Each row below holds a small network's activations on one input, seen along a few directions.
In each table, some parts of the input vary, and every possible input appears once, in random order.
A made-up example of a description, with smaller parts first: one of 8 places around a ring, together with either a single point or one of 9 places around a ring or (one of 2 separate values, together with one of 6 places along a line).
Shared parts are said once, and a part with two or three values counts as separate values.
In the rows, zero is written as 128.

Other details of the inputs vary at random and push rows far along three fixed directions, the same in every table; ignore that.

Table:
R1: [146  95 125 182 112 150  98 139 160 222 119 115 145 133 100]
R2: [167  50 131 111 110 138 140 130 147  87 126 144 121  82  37]
R3: [ 73 136 179  88 158 110 130 170 123 129 138  80 112  93 107]
R4: [122  79  99 131  83 138 129 104 125  96 141 129  80 110 104]
R5: [104 172 107 122 140 116 150 117  90 108 123 130 104 153 222]
R6: [ 81 115 136 112 160 125 182 169 183  22 135 138 137 109 137]
R7: [159  91 130  86 110 173  96 117 131  97 130 115  95 107  95]
R8: [147  95  95  88  75 132 111  95 103 103 153 126  94 135 121]
R9: [150 172 141 101 111 149 121  51  38 102 110 134  99 153 193]
R10: [ 99 136 134  99 168 127 164 167 177  27 127 141 135 102 121]
R11: [126 131 128 151 172  98 174 191 156 164 101 138 191 153 122]
R12: [ 94  96 146 122 190 128 194 167 184  38 131  99  92 110 135]
R13: [180 120 123 165  74 149  77  66  77 209 108 144 135 142 106]
R14: [141 157 126 139 178 101 164 188 150 160  98 135 188 146 110]
R15: [ 98 237 139 120 190 110 153 135 118 100 130 134 148 174 205]
R16: [139  61  96 118  94 134 134 150 163  78 138 133  88  78  43]
R17: [143 166 137 122 108 144  88  50  96 116 146 150 107 141 166]
R18: [110 103 143 100 151 150 153 141 143  53 125 105  91 124 153]
R19: [127 155 130 181 177 127 135 177 170 182 103 111 146 138 131]
R20: [182 137  82 139  87 123  71 143 127 249 132 146 169 144  95]
R21: [134 100 135 122  86 152 104  60 124  96 161 146 109 124 126]
R22: [147 180 147 112 129 158  94  37  61 124 131 110  62 162 211]
R23: [163  79 133 142  95 138 123  94 111 153 126 145 134 121  98]
R24: [159 137 120 181  84 143  58 110 146 237 126 163 174 136  96]
R25: [ 99 125 103 160 174  91 183 184 169 124 123 132 137 120 150]
R26: [132  83 131 104 130 135 163 139 130  69 111 138 129 106 102]
R27: [122  52 127 132  80 152 122 120 182  84 149 143 120  89  48]
R28: [ 89 190 141  88  85  96  92  55   8 131 156  91  76 134 202]
R29: [142 160 126 140 186 120 130 192 169 179 114 110 168 151 127]
R30: [115 136 130 200 162 106 165 165 147 189  90 137 177 145 133]
R31: [148  96  94  86  94 142 119 128 124  83 136 134  98  92  96]
R32: [ 61 237 180 131 188  70 181 138  48 135 115  95 147 151 210]
R33: [137 109 130  94  79 147  93  78 121 102 157 144 123 144 123]
R34: [108 145 153 152  97  99  62 153 127 244 155 125 210 110  81]
R35: [136 148  95 158 156  99 131 162 148 172 116 143 141 124 135]
R36: [128 125 137 127 136 138 122 126 129 147 130 104 126 171 167]
Description of these inputs: one of 4 separate values, together with either a single point or (one of 2 separate values, together with one of 4 places along a line).
The inputs of R16 and R24 match in every part but the choice among 4 separate values. If R4 is changed in the same way as R16 into R24, which row does it become? -> R27
Which other rows does R12 become when the choice among 4 separate values takes its other values? List them by row number. -> R21, R23, R25
Which other rows does R30 become when the choice among 2 separate values takes its other values? List them by row number. -> R13
Which other rows agree with R1 in the choice among 4 separate values? List them by row number. -> R3, R7, R12, R18, R19, R22, R29, R36
